A small network was shown many inputs. Here are its activations along a few directions, one row for each input.
Each table varies a few parts of the input and shows all the possible inputs, shuffled.
A made-up example of a description, with smaller parts first: one of 4 places along a line, together with either a single point or one of 9 places around a ring or (one of 2 separate values, together with one of 8 places around a ring).
Shared parts are said once, and a part with two or three values counts as separate values.
(in the rows, 128 means zero)

Other details of the inputs shift rows strongly along two fixed directions, in all tables alike. That doesn't count.

Rows:
r1: [153 124 156 116 140 152 170  74 132 136 122]
r2: [123 110 159 155 116  46 103 192  94  55  97]
r3: [169 128 117 124 160 159 160 105 144 106 146]
r4: [105 125 104 144 120  85  96 192 106  77 132]
r5: [109 122 121 150 109  82  90 192 122  79 125]
r6: [112 142  93 108 122 167 111 122 147 184 143]
r7: [210 115 221 115 164 128 205  43 104 129  78]
r8: [107 134  90 103 125 169 118 120 139 167 156]
r9: [133 142  72 127 142 165 123 137 148 115 166]
r10: [198 113 228 136 157 129 208  35 123 118  79]
r11: [156 127 149 109 141 164 159  81 148 161 111]
r12: [111 130 110 149 117  85  93 191 109  85 132]
r13: [208 114 181 131 173 134 196  79 132  81 108]
r14: [103 132  96 119 124 161 121 116 152 164 139]
r15: [128 140  74 129 135 171 123 138 166 114 167]
r16: [103 122 150 129 104  81  99 163  92 134 110]
r17: [135 142  78 132 131 169 114 137 168 125 164]
r18: [ 68 136  63 105 107 159  81 163 149 177 157]
r19: [109 106 200 151 113  33 122 152  65  94  76]
r20: [155 132 151 120 134 156 164  73 138 149 126]
r21: [ 84 140  40 129 118 153  84 184 154 112 181]
r22: [107 144  92 117 116 165 119 113 142 167 161]
r23: [ 84 116 148 141 106  82 105 156 102 119 115]
r24: [156 132 148 125 140 158 160  73 149 162 110]
r25: [ 87 137  52 130 116 149  84 186 159 120 185]
r26: [ 95 123 149 133 104  71 106 159  83 119 114]
r27: [ 67 137  70 125 100 151  84 155 156 170 153]
r28: [178 137 121 133 151 164 151  99 154 113 139]
r29: [110 142  97 124 122 158 116 114 148 175 139]
r30: [161 131 149 110 141 163 158  79 146 168 110]
r31: [110 140  90 103 127 166 114 122 142 181 145]
r32: [158 122 160 113 138 157 163  80 138 147 117]
r33: [176 130 124 129 156 156 157  99 147 100 133]
r34: [ 97 124 157 148 105  73 105 152  93 125 109]
r35: [102 138  87 110 122 166 123 114 139 159 162]
r36: [173 131 119 125 160 159 159 104 142 110 147]
r37: [155 133 143 120 148 155 162  71 136 160 113]
r38: [113 106 204 146 101  36 123 158  73  89  77]
r39: [121 117 156 159 114  43 102 198  90  61 100]
r40: [ 93 144  42 131 116 152  76 180 151 123 181]
r41: [ 97 111 155 125 107  78 105 165  93 120 106]
r42: [212 122 177 134 169 142 192  77 141  96 113]
r43: [ 93 121 153 143 109  72 106 154  88 123 111]
r44: [105 117 152 122 115  78 108 159  92 133  93]
r45: [111 136  97 110 116 169 114 122 149 174 154]
r46: [116 105 204 148 115  23 122 157  64  97  55]
r47: [134 140  79 128 138 162 120 141 154 125 171]
r48: [155 129 163 132 139 150 165  68 139 148 118]
Each input here is: one of 6 places around a ring, together with either one of 3 separate values or one of 5 places around a ring.
Question: The inputs of r2 and r17 match in every part but the place on the ring of 6. If r23 is changed in the same way as r2 into r17, which row does it become?
Answer: r48
Question: Start at r25 and move only the place on the ring of 6, one step at a time. The first step leads to r13. Which rows follow, in order?
Answer: r3, r36, r47, r42
Question: Start at r41 and move only the place on the ring of 6, one step at a time. The first step leads to r32. Which rows follow, in order?
Answer: r45, r16, r7, r8

Rows:
r49: [171 114 159 125 157 138 186  96 146  79 116]
r50: [125 133 120 123 128  90  97 182 101 139 116]
r51: [109 125 125 151 103 100 109 180 134  80 146]
r52: [195 126 165 140 147 145 155  94 152 100 103]
r53: [ 98 146 119 158  96  89  95 149 106 124 127]
r54: [167 120 165 117 158 137 172  80 100 119 135]
r55: [114 117 115 115 114  97 112 185 108  90 147]
r56: [ 74 120 154 135  80  94  92 148 125 163 111]
r57: [105 170  16  92 131 230 113  99 160 202 204]
r58: [123 120 114 114 119 103  90 186 108 106 120]
r59: [130 109 176 110 130 148 170  69 137 168  88]
r60: [153 114 162 135 160 134 177  70 121 106 126]
r61: [194 138 164 149 153 131 160  92 146 134 102]
r62: [ 90 165   8 110 132 234 119  89 182 191 196]
r63: [179 128 150 132 169 137 168  93 142 133  94]
r64: [ 95 126 133 162 107  93 102 152 108 105 151]
r65: [ 74 118 148  99  95 100  95 158  96 172 111]
r66: [107 116 111 133 124 103  93 180 130  94 109]
Question: The inputs of r60 and r54 match in every part but one. If r62 is changed in the same way as r60 into r54, which row does it become?
Answer: r57
Question: What is each input in this table made of?
Answer: one of 3 separate values, together with either a single point or one of 5 places around a ring
Question: Which other rows does r52 become when the place on the ring of 5 takes its other values? List them by row number.
Answer: r51, r53, r61, r64

Rows:
r67: [170 125 159 119 150 110 147 118 110 125  84]
r68: [208 109 207 112 173 117 195  78 111 110  62]
r69: [111 119 154 147 100  48  79 207  97  99  88]
r70: [ 80 152  50 115 106 168  83 151 142 179 191]
r71: [ 38 138  76 143  88  85  55 197 103 143 143]
r72: [ 66 124  81 130  91  97  51 228 135 123 139]
r73: [108 136  80 117 131 203 140  85 179 160 166]
r74: [ 31 127  80 137  90  91  60 198 109 136 144]
r75: [149 153  68 108 145 197 123 112 169 179 156]
r76: [101 125 100 108 119 163 124 124 143 142 162]
r77: [175 126 142 170 157 109 164 116 123  40 134]
r78: [163 131 136 129 147 195 178  48 179 147 140]
r79: [137 146  85 118 133 157 106 139 148 162 140]
r80: [174 112 180 163 146  54 152 155  79  13 117]
r81: [135 117 171 134 140 108 159  96 108 121  96]
r82: [174 147 130 131 154 187 172  41 157 166 134]
r83: [114 140 105 122 114 159 117 125 144 152 164]
r84: [ 71 106 162 153  94  42  98 182  88  90  94]
r85: [111 130  97 101 132 172 132 110 135 157 161]
r86: [151 124 171 120 138 108 157 100  92 128 108]
r87: [149 126 179 153 126 109 149  97 125 118 101]
r88: [ 65 140  74 128  88 134  68 180 135 150 177]
r89: [ 95 138 109 136 118 118 112 130 116 147 131]
r90: [ 80 142  62 127  98 133  59 203 149 149 155]
r91: [208 104 209 117 165 120 194  78 125  98  64]
r92: [124 135  90 108 127 203 137  97 174 159 181]
r93: [112 116 130 118 126  90 103 176 105 118 100]
r94: [141 138  76 106 139 205 130 115 191 160 160]
r95: [125 155  79 129 134 192 131  84 163 181 165]
r96: [146 120 179 125 133  89 148 112  82 119 100]
r97: [111 129 143 136 109  82 102 157  89 129 124]
r98: [196 107 225 127 149 118 200  63 117 101  92]
r99: [163 124 136 100 152 198 186  53 157 146 148]
r100: [143  98 196 131 127  51 133 165  91  80  61]
r101: [125 105 206 160 112  51 136 139  98  85  78]
r102: [105 119 145 133 112  41  85 204  76 108  81]
r103: [160 136  84 144 153 126 120 173 143  56 154]
r104: [113 144 102 139 118 165 123 107 161 155 153]
r105: [164 128 134  96 160 196 185  51 143 157 146]
Question: What is each input in this table made of?
Answer: one of 3 separate values, together with either a single point or (one of 2 separate values, together with one of 6 places around a ring)
Question: The inputs of r85 and r93 match in every part but the choice among 3 separate values. If r98 is changed in the same way as r85 into r93, which row does it become?
Answer: r94
Question: Which other rows does r90 become when the choice among 2 separate values takes its other values? List them by row number.
Answer: r69
Question: Which other rows does r84 become when the choice among 3 separate values takes its other values? List them by row number.
Answer: r99, r100
Question: Start at r96 and move only the place on the ring of 6, one step at a time. The first step leads to r85. Which rows follow, in order?
Answer: r76, r92, r88, r97
